Each row below holds a small network's activations on one input, seen along a few directions.
Each table varies a few parts of the input and shows all the possible inputs, shuffled.
A made-up example of a description, with smaller parts first: line(4) and (point or ring(11) or (values(3) and ring(8))).
Shared parts are said once, and a part with two or three values counts as separate values.
(in the rows, 128 means zero)

A family of inputs:
r1: [ 31 138  41  25 171 171 125  73 111  83 193  33 136 108 131]
r2: [139 100 149 136 135 128 160 143 140 174 120 166 129 124 123]
r3: [117  87 173 147 128 128 142 141 139 145 110 149 126 145 125]
r4: [153 150 126 126 142 130 143 135 134 170 144 172 113 127 153]
r5: [130 145 152 153 117 123 106 132 136  93 121 142 122 155 150]
r6: [151 172 127 140 127 124 103 128 125 124 139 139 108 142 158]
r7: [ 33 106  45  30 164 166 176  79 138  76 167  77 173  89 108]
r8: [142 104 153 160 102 112 125 142 130 108  90 127 143 129  99]
r9: [150 100 141 142 121 118 150 144 129 166 109 144 136 114 104]
r10: [142 143 146 159 104 116  96 134 125  87 110 119 127 144 130]
r11: [129  88 166 151 115 119 132 143 128 138  99 127 132 135 105]
r12: [164 117 128 151 108 112 143 142 131 136  99 144 146 109  98]
r13: [147 133 138 135 128 120  96 134 101 173 135  96  97 132 126]
r14: [143 122 148 163 100 114 128 139 142  83  94 149 151 134 115]
r15: [153 137 130 147 118 122 156 137 153 118 112 189 148 124 133]
r16: [151 128 131 125 143 128 138 137 122 196 142 148 108 123 137]
r17: [115 108 171 143 133 129 109 135 121 149 126 121 103 154 140]
r18: [118 107 168 149 127 129 145 140 151 119 114 172 133 150 140]
r19: [137 156 140 131 142 131 110 131 123 154 150 141  96 147 163]
r20: [131 124 154 158 112 122 138 137 153  89 104 171 145 145 135]
r21: [178 164 105 141 114 115 126 133 126 133 124 148 131 111 127]
r22: [176 144 111 140 115 113 122 137 115 158 121 125 124 106 111]
r23: [140 121 143 138 134 129 164 141 152 148 123 190 135 128 139]
r24: [142 124 151 156 105 114  93 137 113 112 106  98 120 138 114]
r25: [ 46 133  28  20 170 169 156  75 122  97 187  61 152  89 120]
r26: [117 129 165 145 132 130 113 134 133 123 131 143 109 159 156]
r27: [162 169 120 146 114 116  94 130 115 118 129 116 114 131 137]
r28: [161 150 125 144 114 114  90 134 103 143 126  94 107 126 121]
r29: [128 108 164 148 119 120  99 137 111 142 115  99 109 144 119]
r30: [136 134 145 130 142 129 106 132 111 180 146 118  91 143 147]
r31: [162 128 124 131 129 119 129 139 113 188 131 126 114 112 117]
r32: [166 166 113 135 127 123 135 131 136 139 133 171 125 122 147]
r33: [ 12 114  66  38 163 169 128  75 119  54 175  35 149 119 126]
r34: [165 135 123 153 106 114 146 139 143 112 102 166 153 113 114]
r35: [ 12  94  69  41 159 166 160  79 136  50 158  61 171 108 112]
- What do these inputs look like to the network? => ring(5) and (point or ring(6))
- The inputs of r32 and r20 match in every part but the ring(5) part. If r16 is changed in the same way as r32 into r20, which row does it become? => r3
- Which other rows does r28 become when the ring(6) part takes its other values? List them by row number. => r6, r13, r19, r27, r30
- Which other rows agree with r29 in the ring(5) part? List them by row number. => r5, r10, r17, r24, r26, r33

A family of inputs:
r36: [139  99 129 125 143 137 195 139 159 178 124 212 148 115 128]
r37: [ 39 142  32  25 157 165 128  70 115  58 183  40 149  99 122]
r38: [  6  89  76  31 183 175 156  81 124 108 182  49 143 116 126]
r39: [160 130 131 117 156 133 152 146 122 230 148 167  95 117 141]
r40: [195 189  82 121 133 118 130 136 119 181 154 147 111 101 139]
r41: [140 132 122 148 102 114 162 128 159  57  87 174 179 111 111]
r42: [151 130 164 138 142 122  92 137  93 218 145 110  70 142 150]
r43: [133 125 148 170  88 114 100 136 131  40  84 114 155 141 109]
r44: [107  73 168 145 120 126 185 136 171 109  87 190 165 135 110]
r45: [183 189 110 142 120 112  66 125  92 170 145  93  82 132 143]
r46: [150 163 149 167 101 113  51 132 103  87 116  80 100 159 137]
r47: [115 106 201 164 121 119  78 146 109 138 119  96  90 173 140]
r48: [174 158  83 130 121 122 173 132 152 127 130 192 163  90 128]
r49: [ 99  66 196 169 106 121 125 147 144  91  88 129 141 160 108]
- What do these inputs look like to the network? => values(2) and (point or ring(6))
- The inputs of r47 and r46 match in every part but the values(2) part. If r44 is changed in the same way as r47 into r46, which row does it become? => r41

A family of inputs:
r50: [119 107 172 164 104 119 113 136 137  83  97 141 137 153 126]
r51: [115 100 133 129 128 136 171 125 158 111 111 180 160 123 125]
r52: [154 127 181 157 130 116  84 147 100 197 130 109  70 152 143]
r53: [137 132 105 115 129 126 161 121 144 134 119 159 143 109 117]
r54: [155 149 129 152 107 113  96 128 113 112 117 107 126 127 127]
r55: [123 121 127 125 135 130 172 129 154 121 120 170 151 118 130]
r56: [157 153  99 117 145 132 138 129 125 190 157 150 112 118 143]
r57: [ 31 116  57  27 169 167 149  79 124  94 185  55 144 105 124]
r58: [146 138 143 150 105 114 103 126 123 107 102 118 123 141 118]
r59: [148 121 144 119 153 130 140 140 114 226 146 150  96 126 142]
r60: [ 34 122  89  67 153 159  91  84 101  68 162  17 126 134 127]
r61: [156 159  88 108 139 133 147 133 128 150 149 152 128 102 133]
r62: [111  79 139 134 126 134 181 139 160 110 104 167 168 121 106]
r63: [128 128 166 160 112 114 113 139 133  93 106 130 129 148 131]
r64: [164 164 124 143 116 120  90 139 109 123 131 111 108 133 136]
r65: [147 143  93 116 131 125 154 123 132 139 137 148 146  96 124]
r66: [115  87 178 169 102 119 121 150 140  84  91 128 147 151 106]
r67: [165 158 137 153 122 118  80 136 108 161 140 110  90 146 145]
- The inputs of r60 and r57 match in every part but one. If r63 is changed in the same way as r60 into r57, which row does it become? => r55
- What do these inputs look like to the network? => values(2) and (point or line(8))

A family of inputs:
r68: [ 72 108 118  85 157 150 124 108 116 140 160  80 114 132 134]
r69: [139 118 141 128 140 128 146 136 130 180 132 155 117 126 134]
r70: [145 104 186 165 124 120 117 152 126 170 112 148 104 155 134]
r71: [131 125 161 150 118 119  93 134 113 128 118 104 107 150 130]
r72: [123 165  69  92 136 137 123 106 120 109 154 101 134 108 131]
r73: [150 164  89 118 126 126 121 121 121 123 140 120 131 111 129]
r74: [100  83 148 144 109 126 173 130 168  58  84 170 183 128 103]
r75: [162 117 163 155 130 119 144 153 134 186 118 177 114 134 135]
r76: [173 163 113 144 115 115 119 132 125 132 123 144 127 118 131]
r77: [165 146 116 130 130 123 146 134 132 164 130 164 125 113 133]
r78: [186 145 138 157 121 113 144 150 136 170 117 185 122 120 134]
r79: [ 52  88 105  91 132 149 175 104 159  36 119 124 189 116 107]
r80: [122  83 170 171  99 117 171 145 173  67  71 192 179 136 104]
r81: [ 90 120  96  76 161 149 149 109 124 156 166 110 124 114 134]
r82: [141 146  92 104 141 134 147 123 128 155 148 140 129 106 131]
r83: [ 81 129 115  96 142 141  99 107 108 105 151  60 115 136 132]
r84: [156 152 135 153 108 114  93 132 115 114 117 116 117 136 130]
r85: [194 161 135 170 105 105 118 148 130 139 110 164 124 125 132]
r86: [ 98 106 139 111 146 140 122 124 117 155 144 100 110 138 132]
r87: [177 150 157 179  98 105  91 148 121 122 105 137 115 143 132]
r88: [116 118 117 102 151 139 148 125 126 171 150 130 121 118 132]
r89: [107 126 137 123 130 130  96 123 109 119 136  79 110 141 129]
r90: [106 155  90 101 132 137  98 106 110  91 149  72 125 124 131]
r91: [115 148  72  78 151 144 148 108 127 140 163 120 132 103 133]
r92: [ 77  84 124 117 121 138 175 119 163  49 103 145 187 120 103]
r93: [122 105 164 138 135 128 119 135 121 164 126 126 106 146 133]
r94: [153 123 183 177 107 110  91 151 119 136 105 127 104 158 132]
r95: [133 153 111 127 120 125  95 121 111 104 135  91 121 128 129]
- The inputs of r90 and r95 match in every part but one. If r91 is changed in the same way as r90 into r95, which row does it become? => r82
- What do these inputs look like to the network? => line(4) and (point or ring(6))
- Start at r85 and move only the ring(6) part, one step at a time. The first step leads to r78. Which rows follow, in order? => r75, r70, r94, r87
- Which other rows agree with r69 in the line(4) part? List them by row number. => r71, r74, r76, r77, r84, r93
